Each row below holds a small network's activations on one input, seen along a few directions.
Each table varies a few parts of the input and shows all the possible inputs, shuffled.
Descriptions start from the smaller parts, as in this example, which fits no table here: one of 8 places around a ring, together with either a single point or one of 9 places around a ring or (one of 3 separate values, together with one of 4 places along a line).
Shared parts are said once, and a part with two or three values counts as separate values.

Other details of the inputs vary at random and push rows far along two fixed directions, the same in every table; ignore that.

Rows:
x1: [  8  18  11   0   2  -9 -10   2   4   4 -10]
x2: [  4  12  13   0 -15  -5  -3 -20  -3  11  -8]
x3: [ 11  17   3   6 -10 -19 -12 -18  12  10  -4]
x4: [ 13  -4  -2 -11  -1  -8  -7 -16  14  22 -26]
x5: [ -1   9  -6   1  -5  -7 -18 -20 -15  12  -6]
x6: [ 10  18   7   2   2  -8 -22   0 -13  11 -17]
x7: [  7  -2   8 -20   2  -1  -2  -6   1  17 -22]
x8: [  9  22   3  -9  -5 -13  -9  -7  -2   4  -3]
x9: [ 32  -9 -19  -1   1   2 -14 -13 -22 -17 -18]
x10: [  8  12  -2   3 -15  -8  -5 -24   9  12  -7]
x11: [  5  15  12   5 -10 -15 -21 -12 -16  12 -10]
x12: [ -2   1   9  -3 -10   7  -6  -9 -11  14 -17]
x13: [-27  25 -81 -62  41  39  24  81  22 -46  69]
x14: [-11   8 -76 -37  28  23  54  78   7 -36  46]
x15: [  4   2   0   0 -11  -1   2 -18  15  15 -17]
x16: [-96 -81 109  70 -22   3  39  27  54 -27  64]
x17: [ 14  17   0   7   2 -11 -14  -7  15  11 -13]
x18: [ -1   3  16  -2 -10   4   3 -12   2  12 -16]
x19: [  1  13   0   4  -2 -19 -24 -16 -14  12  -5]
x20: [  7  15  -2  -5 -11  -1 -15 -17 -19  14 -12]
x21: [-58 -69  96  76 -20  -6  62  45  42 -19  70]
x22: [ 20 -10  -5  14  19   2  -7 -24 -23 -10 -13]
x23: [ 24 -18   1  24   5  10 -17 -18 -13  -2  -8]
x24: [ 17 -12  -8  14  16  -4   4 -18 -26 -11 -23]
x25: [ 25 -16  -7   8  -2  -3   0 -14 -20 -13 -23]
x26: [  8  -3   3 -15   0  -1 -15  -8 -14  24 -29]
x27: [-29  15 -86 -72  30  51  33  63  16 -36  56]
Description of these inputs: either one of 2 separate values or one of 5 places around a ring or (one of 4 places along a line, together with one of 5 places along a line).

Rows:
x28: [ 13  25   1 -19  15 -21 -24  -1 -15  36 -18]
x29: [-35  -7 119  66 -65 -19 -26 -65  42  23  -6]
x30: [-79 -22  31  -6  -9  10  27  38  37  -5  50]
x31: [ 25 -24  12  23  13 -13  -7  -3 -38   0 -32]
x32: [ 38  74  -6 -16  -5 -25 -66 -33 -39  41 -38]
x33: [-22 -16  76  22 -30 -14 -15 -48  42  43 -34]
x34: [  5 -16  19   7   6  -3  14  28  -5  20 -15]
x35: [-19  16  -7  -6  12 -14  29  42  41 -12  31]
x36: [ -8 -50  63  70 -29   0 -23 -68   9 -21 -10]
x37: [-23 -31  -1  51  11  19  44  35  22 -80  82]
x38: [ 83  16 -29   7   0 -47 -19 -25 -36  63 -88]
x39: [  35   33 -117 -107   30   18    5   32  -39   26  -28]
x40: [ 25   7 -63 -14  35  21  46  43   0 -47  28]
x41: [-50 -45   2  -8   7  38  48  41   8 -53  46]
x42: [ 43  -5  -3 -27  -6  -5 -15 -48  -8  69 -73]
x43: [ 17  74 -66 -41   8  -6   1  31  13  -7  39]
x44: [ 19  14 -97 -51  31  34 -16   3 -50 -30   7]
x45: [-58  28   1 -24 -20  17   1  35  19 -10  54]
x46: [-36 -51  27   2  -7  33  48  11  45 -55  35]
x47: [ 26 -18  40  69   4 -21 -50 -47 -50  -2 -30]
Changing only one part turns x38 into x34. The same change can be made to x37. Which row results?
> x47
Describe the family of inputs behind these rows.
> one of 4 places along a line, together with one of 5 places along a line
Change only the place on the line of 5 in x46. List by row number the other rows that result.
> x29, x33, x36, x42
Start at x43 and move only the place on the line of 4, one step at a time. The first step leads to x32. Which rows follow, in order?
> x45, x29
